These are the activations of a small neural network, seen along a few directions. Each row is one input.
Each table varies a few parts of the input and shows all the possible inputs, shuffled.
A made-up example of a description, with smaller parts first: one of 5 places around a ring, together with either a single point or one of 11 places along a line or (one of 2 separate values, together with one of 6 places along a line).
Shared parts are said once, and a part with two or three values counts as separate values.

Table:
R1: [ 15 -22   0 -41  16  -9  16   5  11  -7   6  -4  13]
R2: [ 23   5  14  12   0  -2   4  -4   6  -1 -18 -14 -13]
R3: [-24 -19  -8 -35  25  -6   1 -13  -2 -15  10 -14 -20]
R4: [-29  -4  11  22 -14  11   5 -21 -22  33  -6  -7 -16]
R5: [ 26  -4   6  -1  -5   0  18  -6  -4  18   3 -12  11]
R6: [-12   0  -2   7   1   4   5 -23 -16  13   8 -22 -21]
R7: [-45  26 -33  29   1  25 -46  12 -18 -20  35  34  12]
R8: [ -1  21 -26  24  -7  18 -27  33   3 -12  29  42  51]
R9: [  9   2  27  27 -14   2   5   0   2  19 -33   2  -7]
R10: [ 19  -9   2 -29  -5 -17  23  -2   7   8   2  -9   5]
R11: [ 16  -1   9 -15   0 -19   9   0  16 -12 -19 -12 -18]
R12: [ 12  -8  18  13 -19   4  19  -2  -7  38 -10   4  18]
R13: [ -3  31 -18  38  -1  15 -42  34  12 -35   2  41  22]
R14: [ 13 -15   6 -28  21 -12   1   6  20 -27 -16  -7 -11]
R15: [-20  -5  -6 -22   1 -14   9 -20  -7   0   7 -19 -27]
Changing only one part turns R10 into R11. The same change can be made to R1. Which row results?
> R14
What is each input in this table made of?
> one of 3 separate values, together with either a single point or one of 4 places along a line
List by row number the other rows that have the choice among 3 separate values in common with R3.
> R4, R6, R7, R15

Table:
R16: [ 23 -16  35  -2 -12 -13  36 -21   3  34 -35 -32 -23]
R17: [  8  12 -12   9  -4   5 -16  25   9 -14   9  27  29]
R18: [-20  24   3  57 -21  21 -19  -1 -20  21  -4  18   3]
R19: [ 11  11   3  29 -14  14  -8  14  -2  11   0  20  27]
R20: [-24  17 -30   8  13  12 -40  23   6 -42  22  29  12]
R21: [ -5   0 -22 -24  20  -5 -12   9  10 -34  20   3   3]
R22: [ 10  12 -22  -5  11   3 -25  32  18 -41  13  27  25]
R23: [ -4 -16  12 -14   0  -4  20 -22 -10  21  -5 -23 -20]
R24: [ -4  -2   2   8  -6   6   7  -8 -10  18   5  -4   3]
R25: [ -1  -9  22   6 -14  -3  23 -28 -13  34 -18 -28 -29]
R26: [-24  17  -8  40 -10  23 -25   7 -15   7   9  23  13]
R27: [ 21 -23  25 -22   2 -14  33 -15   6  20 -22 -26 -14]
R28: [ 20 -20   1 -53  28 -25  12   1  23 -33  -7 -18 -13]
R29: [ 14  19  14  47 -26  13  -2   6  -7  26 -14  14  15]
R30: [-27  17 -21  21  -1  15 -32  17  -4 -17  18  30  15]
R31: [ -7 -14  -1 -34  10 -12  12 -13  -1  -4   5 -17 -17]
R32: [ 19 -21  11 -42  12 -23  25  -6  15  -5 -13 -20 -11]
R33: [ -7  -1 -12 -12   4  -3  -1   2   0  -7  15   3   6]
R34: [ -1   4  13  27 -19   5  12 -16 -14  33  -9 -10  -7]
R35: [ -5 -12 -11 -44  25 -15   0  -5   8 -30  11 -15 -19]
What is each input in this table made of?
> one of 4 places along a line, together with one of 5 places along a line
Changing only the place on the line of 4 turns R20 into R18. The same change can be made to R35. Which row results?
> R25

Table:
R36: [-30 -12  -5 -10  19  11 -14  -3 -12  -5  12   9   3]
R37: [  7 -11  -1 -15  19   5  -9  21  10 -19   1  22  26]
R38: [-16   8 -24   0   7  -1  -4  -8  -8  -7  28  -7   0]
R39: [  8  15  -2  33 -16   6   9  -7  -8  25   8  -4  14]
R40: [-20  18 -10   9   3  -1 -23  -3  -7 -20   5   5 -18]
R41: [-15   1  14  34 -18  11  -2   5   1  21 -20  12   3]
R42: [  0 -31  15 -53  18 -25  38 -36   0   6 -13 -49 -49]
R43: [-38  -5 -10  -1   6   3 -14   2   2 -12   2   8  -9]
R44: [-21  -2 -14 -22  -3  -3  -1  -6 -11   2  23   2  -2]
R45: [ 18   9 -21  -5   7  -6  -2  14  13 -20  17   5  23]
R46: [ 14  19  -7   4   4  -6 -20  18  13 -32  -5  17   3]
R47: [ 37 -29  24 -57  19 -33  37 -11  25  -6 -22 -41 -23]
R48: [ -3  -4  -6  -5   7  -2 -10  25  23 -24  -8  21  13]
R49: [ -5  -6  20  26  -7  18   0   0 -14  32 -12  13  16]
R50: [  3  25  12  42 -19   6 -11  -1  -9  11 -17   8  -6]
R51: [  8  14   6  39 -17  20  -6  -1 -11  19  -1  -1   2]
R52: [ 16   0  -9 -27  -3  -9   2  17  10 -12  11  14  22]
R53: [ 19   8 -14   1   7   8 -15  18  12 -26  10   8  12]
R54: [-15   6 -17   6   6  13 -18  -4  -9 -14  20  -4 -10]
R55: [ 29 -28  39 -14 -11 -18  51 -35  -4  44 -38 -45 -31]
R56: [  5   4  11  15 -29   4  14  -4 -14  37   0   6  12]
What is each input in this table made of?
> one of 3 separate values, together with either a single point or one of 6 places around a ring
Changing only the choice among 3 separate values turns R37 into R49. The same change can be made to R47. Which row results?
> R55
List by row number the other rows that have the choice among 3 separate values in common with R38.
> R36, R40, R42, R43, R44, R54

Table:
R57: [-14   7   6  17  -8   3  -6  -1  -7  11  -6  10   2]
R58: [-10   7 -13   0  -9   1  -5  -2  -6  -4  11   4  -4]
R59: [ 12  11   0   9 -14   2  -2  10   2   2  -1  10   9]
R60: [ 10   6   5  14   1   9 -10   8   2  -6  -9   9   3]
R61: [  4 -23  19 -40   8 -20  36 -33  -6  18  -9 -45 -41]
R62: [12 12  1 19 -6  3 -4  9  7 -2 -6  3  6]
R63: [-12  -2   4  15  -7  12  -3   0  -8  15   4   5   7]
R64: [-14   2  -5   5   8   9 -13  -4  -8 -11   2   1 -13]
R65: [-24   1  -6  -1   2  -1  -7   0  -3  -5   1   9  -4]
R66: [ 30 -26  26 -19  -3 -16  39 -12  11  20 -32 -24  -9]
R67: [ -1  12   0  16 -18   4  -4  -1  -8  11   3   5   3]
R68: [-11   9 -12  13   1   2  -6  -4   0  -8   6  -4  -9]
R69: [  0   7  -2  15  -6   7  -1  -3 -13  15  12   4  15]
R70: [  6   1 -14 -14  12  -3  -5   8   4 -14  17   7  17]
R71: [-1 14  2 27 -9  5 -5 -2 -3  8 -2 -3 -1]
R72: [ -6  -9  -7 -15  11   2  -8  12   9 -15   9   8  10]
R73: [  4   7 -12   0   8  -6  -8   8  12 -22   6   0   1]
R74: [  2  -1  -5  -8  15   1 -15   8   5 -25   1   6  -2]
R75: [ -8   0  -5 -14   9  -8 -10  12   9 -20   0  13   6]
R76: [14  6 -3  7 -2  5  0  9 -1  4  7 10 21]
R77: [  0   6   5   9  -4   0  -4  11   5   0 -10  16   9]
R78: [  5   6 -12 -12  -2  -6  -8  10   7 -17  10   8   4]
R79: [ 23 -25  16 -54  16 -27  33 -17  15  -5 -12 -39 -25]
R80: [ -4   8   7  22  -3  12 -12  -4 -10   5  -6   2  -5]
R81: [ -9   2 -16  -1   5   5  -2  -4 -10   0  19   3   9]
R82: [-22  -8  -8  -2   3  10  -5   0  -3   1  10   3   2]
R83: [ 13 -24  30 -14  -7 -15  37 -29  -6  37 -25 -34 -25]
R84: [ 2 -3  2  7 -3 10 -2 11  3  5  0 12 14]
Changing only one part turns R76 into R81. The same change can be made to R62. Which row results?
> R68
What is each input in this table made of?
> one of 4 places along a line, together with either a single point or one of 6 places around a ring
Change only the place on the line of 4 in R67. List by row number the other rows that result.
> R58, R59, R78
